A small network was shown many inputs. Here are its activations along a few directions, one row for each input.
In each table, some parts of the input vary, and every possible input appears once, in random order.
Descriptions start from the smaller parts, as in this example, which fits no table here: one of 5 places around a ring, together with either a single point or one of 11 places along a line or (one of 2 separate values, together with one of 6 places along a line).
Shared parts are said once, and a part with two or three values counts as separate values.
In the rows, 128 means zero.

Other details of the inputs shift rows strongly along two fixed directions, in all tables alike. That doesn't count.

A family of inputs:
R1: [177 151 211 106 121 131 106 172 114 119 109]
R2: [139 132 131 130 150 118 144 145 112 144 178]
R3: [135 143 129 132 155 106 136 147 108 156 156]
R4: [187 168 178  80 107 147  87 149  99 141 151]
R5: [ 53  89  29 158 120 111 151 107 155 115 129]
R6: [135 115 150 128 154 107 143 127  94 149 134]
R7: [127 116 121 143 171  78 150 130 138 162 173]
R8: [126 138 130 100  78 205  98 112 127 133  68]
R9: [132 124 143 127 137 116 130 142 113 144 172]
R10: [ 88 152 113 108  63 188  99 109 148 137  60]
R11: [102 130 136 103  79 190  91 122 163  78  64]
R12: [126 135 139 133 144  96 134 149 109 161 158]
R13: [150 115 114 133 146  82 149 146 105 130 184]
R14: [ 37  77  45 158 132 161 177  87 161 100 128]
R15: [140 124 136 131 167  79 151 123 127 165 144]
R16: [191 180 190 140 119 134  85 149 106 126 121]
R17: [146 122 139 124 139 111 140 131 143 151 178]
R18: [141  95 117 132 157  78 153 125  92 132 141]
R19: [106 130 116  93  79 197  97  99 138 117  66]
R20: [ 44  79  64 162 129 135 178  89 152 109 139]
R21: [145 122 109 182 169  73 135 136 112 102 155]
R22: [181 179 174  85 113 133  83 153  99 157 129]
R23: [129 137 124 179 176 106 133 138 124 112 152]
R24: [110 135 114  96  67 204 105  98 145 105  89]
R25: [138  96 161 146 187  72 162 147 148 116 159]
R26: [159 102 122 133 157  77 165 139  91 126 176]
R27: [ 40 102  51 155 151 126 168  99 150 127 113]
R28: [209 176 194 134 122 131  86 143 135 136 126]
R29: [158 114 153 127 145  87 138 167 117  99 130]
R30: [196 188 185 122 125 136  77 147 107 115 120]
R31: [120 103 148 150 189  89 159 159 124 106 153]
R32: [141 131 147  95  74 188 103 106 154 144  75]
R33: [ 46  91  27 154 120 120 157  92 157 112  91]
R34: [121 124 123 109  61 194 118  91 172 125  98]
R35: [106 164 117  90  77 174  92 104 140 129  64]
Each input here is: one of 5 places along a line, together with either one of 2 separate values or one of 5 places around a ring.
Changing only the place on the line of 5 turns R6 into R8. The same change can be made to R16. Which row results?
Answer: R23
Change only the place on the line of 5 in R1. List by row number the other rows that result.
Answer: R11, R25, R29, R31
Change only the place on the ring of 5 in R20. List by row number the other rows that result.
Answer: R6, R9, R10, R12

A family of inputs:
R36: [220 190 205 102 124 125  85 162  96 166 161]
R37: [ 75 116 104 105  99 174 129 103 150 136  93]
R38: [103 138  97 138  85 170 107 103 163 128 117]
R39: [109 126  81 171 198  56 151 126  93 141 153]
R40: [202 150 196  72 119 122 115 162  80 169 128]
R41: [110 119 120 133  90 171 114 124 149  81  83]
R42: [103  84 109 171 196  65 170 135 137  98 157]
R43: [ 90 128 124 140 103 178 107 119 168  92  83]
R44: [109 128 133 139  99 169 110 118 163  96  82]
R45: [123 110  95 159 176  66 166 127 113 127 196]
R46: [118 109  95 165 175  69 165 131 126 137 192]
R47: [207 159 208  72 122 125 113 148  90 173 128]
R48: [ 95 108  98  97  79 173 131 107 136 121  90]
What is each input in this table made of?
Answer: either a single point or (one of 3 separate values, together with one of 4 places along a line)

A family of inputs:
R49: [219 192 210  95 105 139  71 162 101 151 105]
R50: [ 81 116  97 121  85 189 116 109 155  94  80]
R51: [173 143 172 137 175  85 132 150 113 143 174]
R52: [125 114 111 140 146  90 142 130 118 119 141]
R53: [157 159 182  98  95 172  92 145 121 123  90]
R54: [127 100 132 137 160  99 156 130 130 118 153]
R55: [ 91 110  93 121 144 121 157 111 113 154 149]
R56: [100 106  91 125 150 100 157 110 117 163 143]
R57: [122 129 114 114  66 176 103 121 157 109 102]
R58: [136 133 116 150 150  95 135 129 121 130 143]
R59: [133 159 125 125  80 180  92 124 135 121 103]
R60: [122 117 111 162 155  96 149 126 135 128 170]
R61: [ 49 110  53 134  59 199 117  94 172  82  77]
R62: [187 160 205  93  98 157  90 153 126 136 107]
R63: [121 110 132 145 166  98 146 133 128 125 127]
R64: [ 84  96  83 127 138 117 164 103 139 155 155]
R65: [158 147 162 140 176  95 129 149  99 137 161]
R66: [118 102 117 139 155  97 154 126 124 115 125]
Changing only one part turns R54 into R66. The same change can be made to R62. Which row results?
Answer: R63
What is each input in this table made of?
Answer: one of 3 separate values, together with either a single point or one of 5 places around a ring
Which other rows agree with R59 in the choice among 3 separate values? List them by row number.
Answer: R50, R53, R55, R61, R65
Change only the choice among 3 separate values in R52. List by row number the other rows that result.
Answer: R57, R61

A family of inputs:
R67: [ 93 127  57 198 162  90 140 105 132 118 139]
R68: [189 174 147 154 195  65 119 160  67 149 170]
R69: [166 159 198 141 204  95 131 137 126 207 202]
R70: [141 123 133 180 145 110 133 132 155  87 164]
R71: [ 45  47  49 132 183  84 212  94 119 137 175]
R72: [ 86  98  47 160 129 112 164  90 144 145 184]
R73: [ 52 101  62 142 156 127 158 100 123 104  83]
R74: [170 164 127  85  34 173  83 123 144 162 120]
R75: [185 128 222 106 157 114 131 178  93 106 136]
R76: [126 128 123 164 116 125 118 126 183  78 134]
R77: [171 172 173 125  72 195  67 144 153  87 108]
R78: [165 118 200 113 161 110 135 158 105  98 133]
R79: [150 105 179 128 138 124 136 145 134  92 113]
R80: [ 95 138  64 169 118 119 110 112 158 115 103]
R81: [ 82  97  95 157 211  69 180 137  89 124 132]
R82: [168 202 147 120  87 171  58 145 104 133  93]
R83: [188 147 145 111 164  78 136 148  74 177 220]
R84: [ 64 104  86  74  53 202 132  96 139 133  83]
R85: [149 171 130  81  46 194  85 128 118 157 132]
R86: [131  86 119  97 134  90 167 127 120 162 146]
R87: [150 138 149 110 132 103 109 143 107 139  75]
R88: [124 136 138 158 121 153 116 144 155  85 142]
R89: [177 109 200 117 158  84 140 162 127 103 127]
R90: [ 55  84  58 100  60 181 147  77 160 129  88]
R91: [162 160 157  95  82 163  82 133 106 136  47]
R92: [ 42 110 126 111 112 199 141  81 195 166  79]
What is each input in this table made of?
Answer: one of 2 separate values, together with either a single point or (one of 3 separate values, together with one of 4 places along a line)
Change only the place on the line of 4 in R71. List by row number the other rows that result.
Answer: R84, R86, R90
Change only the choice among 3 separate values in R74. List by row number the other rows that result.
Answer: R76, R80
